These are the activations of a small neural network, seen along a few directions. Each row is one input.
Each table varies a few parts of the input and shows all the possible inputs, shuffled.
A made-up example of a description, with smaller parts first: one of 3 separate values, together with either a single point or one of 11 places around a ring or (one of 4 places along a line, together with one of 5 places around a ring).
Shared parts are said once, and a part with two or three values counts as separate values.
(in the rows, 128 means zero)

Table:
row 1: [166  73 174 173  71 110 151 106 160 142  81]
row 2: [180 187 103 152  97  90  66 108 135 140 155]
row 3: [133 110 134  27 206 180 141 129  68 134 111]
row 4: [103 145 155  56 159 107 131 189  96 129 124]
row 5: [172 193  98 164  96 114  65 115 168 148 159]
row 6: [172 155  82 155 113  77 103  81 155 113 147]
row 7: [122 101  80 201  88 146 142 114 144 113 178]
row 8: [ 98  61 161 178 109  98 154 125 124 167  51]
row 9: [ 76 158 147 139 126 137  90 146 124 128 117]
row 10: [127 138 158  55 200 195 134 146  99 178 136]
row 11: [145 137 139 139 112 134 127  98 179  75 136]
row 12: [ 95 151 151  71 159 131 133 195 128 139 127]
row 13: [183  92 112 191  75  76 127  87 170 187  93]
row 14: [121 131  87 214  64 147 139 123 137 139 177]
row 15: [150 135 144 130 108 114 125  98 148  65 136]
row 16: [101 122 126  43 167 117 139 179  97  95 102]
row 17: [ 92 114 130  70 185 116 168 165 149 112 121]
row 18: [128 137  99 202  66 163 106 146 123 138 187]
row 19: [ 72 120 128 139 150 122 125 116 144 102 110]
row 20: [156 144 136 114  99 137 100 117 128  60 119]
row 21: [ 84 152 153 125 127 113  89 141  92 119 114]
row 22: [125 132 147  65 207 182 168 127 112 178 127]
row 23: [126 100  83 193  80 126 142 111 112 104 177]
row 24: [146 165 148 152  90 135 124 109 173 100 136]
row 25: [ 82 130 125 110 133 124  97 131  93  86  90]
row 26: [136  41 111 227  43 125 166 118 129 179 124]
row 27: [ 76 119 132 129 144 101 124 114 112  91 109]
row 28: [124 102 137  53 227 179 171 113 120 150 129]
row 29: [168 157  78 163 119  98 101  84 189 122 148]
row 30: [ 92 144 140  82 164 118 167 178 142 139 119]
row 31: [ 73 150 137 152 128 123 122 127 138 128 108]
row 32: [152  46 173 101 195 156 196 131  98 213  70]
row 33: [137 131 104 189  65 141 104 142  94 130 184]
row 34: [167 186  86 176  96  97  99  91 182 148 148]
row 35: [134 132 162  41 200 170 133 138  66 168 133]
row 36: [135 109  75 176  72 151 116 131  93  99 161]
row 37: [150 172 159 140  89 151  91 130 158 101 145]
row 38: [158 166 165 128  90 127  91 126 127  92 143]
row 39: [128 100 141  44 221 158 169 110  87 139 129]
row 40: [117  61 166 117 151  94 196 175 128 178  61]
row 41: [179 164  75 139 105 100  77 101 137 107 132]
row 42: [ 95 113 133  60 178  95 167 161 115 101 119]
Q: What do these inputs look like to the network?
A: one of 6 places along a line, together with either a single point or one of 6 places around a ring
Q: Changing only the place on the line of 6 turns row 31 into row 22. The same change can be made to row 21. Which row results?
A: row 35
Q: A walk changes only the place on the ring of 6. It starts at row 34 and steps to row 5. List the rest of the walk in order.
A: row 2, row 41, row 6, row 29
Q: Which other rows does row 4 become when the place on the ring of 6 takes its other values? List them by row number.
A: row 12, row 16, row 17, row 30, row 42
Q: A walk changes only the place on the line of 6. It starts at row 32 and steps to row 40. List the rest of the walk in order.
A: row 8, row 1, row 13, row 26

Table:
row 43: [112 188 137  31 202 158 108 146 114  95 148]
row 44: [120 140 120 185  66 104  96 129 147 109 127]
row 45: [162 123  97 196  86 126 124  93 153 153 154]
row 46: [117  96 146  87 172 167 155 141  89 146 125]
row 47: [138 115 155  72 182 137 155 139 119 165  98]
row 48: [108 102 160  72 174 110 162 136 127 126  77]
row 49: [148 126 103 195  70 141 118 106 132 125 158]
row 50: [ 85 119 164  80 173 130 146 159 103 133  97]
row 51: [ 83  96 146  90 165 139 164 163  93 133 117]
row 52: [116 121 100 198  62 118 120 132 136 111 144]
row 53: [144 122 121 183  77  85 114 107 169 102 116]
row 54: [171 142 115 182  82 111 110 102 165 142 140]
row 55: [154 208  93 134  99 117  59 109 138  78 176]
row 56: [134  93 134  88 183 150 161 130 107 174 114]
Q: What do these inputs look like to the network?
A: one of 2 separate values, together with either a single point or one of 6 places around a ring
Q: Changing only the choice among 2 separate values turns row 45 into row 56. The same change can be made to row 44. Which row results?
A: row 50
Q: Which other rows does row 51 become when the choice among 2 separate values takes its other values? List them by row number.
A: row 52

Table:
row 57: [144 146 125 127 118  83 139 107 162  89 123]
row 58: [136 130 111 124 114 110  85 103 115  73 136]
row 59: [180  84 100 182  99 128 157 115 135 190 119]
row 60: [ 63 135 146  43 197 109 157 197 106 104  99]
row 61: [146  81  98 196  99 115 145 134 131 198 130]
row 62: [163 169 137  55 211 192 125 126 122 147 165]
row 63: [115 149 104 128 118 130  88 104 117  83 120]
row 64: [148 105 176 153  91 124 144 113 129 113 101]
row 65: [140 144 100 141 103 150 103 112 139  75 191]
row 66: [177 164 109 133  94 117  79 108 128 128 124]
row 67: [ 91 121 171 180  94 120 129 141 131 146 103]
row 68: [167 167 113 141  95 151 113 100 133  91 186]
row 69: [163 118 162 162  77 128 125 130 147 153  93]
row 70: [143 163 110 146  95 101  69 128 120 140 137]
row 71: [163 153 123 124 106 112  96  91 111  89 132]
row 72: [ 59  90 192  57 163 148 165 193  77 123  85]
row 73: [157 155 149  33 227 153 110 114 102 147 114]
row 74: [147 174 101 163  87 140  85 136 142 140 192]
row 75: [111 183 108 168 101 148  99 127 132 125 192]
row 76: [ 68  60 137  64 173 147 198 170  68 164 106]
row 77: [ 93 142 105 132 130 101 131 121 170  83 110]
row 78: [122 157 111 149 107  72 110 144 173 141 128]
row 79: [107 169 119 151 111 109  81 118 110 123 137]
row 80: [ 97 100 158 158 101 143 138 127 139 106  87]
row 81: [181 177  99 150  85 156  95 117 150 129 178]
row 82: [147  70 143  58 214 163 195 104 112 217 115]
row 83: [ 83 140 145  43 185 134 116 182  57 102 109]
row 84: [ 85 162 120 153 124  79 125 135 162 122 127]
row 85: [113  65  95 177 122 144 170 109 127 144 115]
row 86: [119 164  93 146 106 171 105 113 141  87 175]
row 87: [165  70 114 173 111 125 175  99 118 150 126]
row 88: [157 158 110 135 108  88 120 124 179 129 117]
row 89: [136 104 199  50 201 167 160 125 121 173  88]
row 90: [116 122 113 126 127  82 129 120 166  72 128]
row 91: [ 87 155 136  62 175 169 133 192  76 100 157]
row 92: [119  80 165 153  99 123 133 127 135  94 105]
row 93: [136  47 101 173 120 123 168 110 123 133 132]
row 94: [108  85 106 199 116 124 162 123 120 182 129]
row 95: [129 116 163 176  78 113 112 151 140 162 106]
row 96: [140 147 150  32 240 127 150 128 153 153 103]
Q: Changing only one part turns row 88 into row 69. The same change can be made to row 77. Which row results?
A: row 80
Q: Changing only one part turns row 64 into row 87. The same change can be made to row 92. Which row results?
A: row 93
Q: What do these inputs look like to the network?
A: one of 5 places along a line, together with either one of 2 separate values or one of 6 places around a ring
Q: Which other rows agree with row 70 in the place on the line of 5? List them by row number.
A: row 58, row 63, row 66, row 71, row 73, row 79, row 83
Q: Which other rows does row 74 become when the place on the ring of 6 takes its other values? List them by row number.
A: row 65, row 68, row 75, row 81, row 86
Q: Which other rows does row 72 become when the choice among 2 separate values takes its other values? List them by row number.
A: row 89
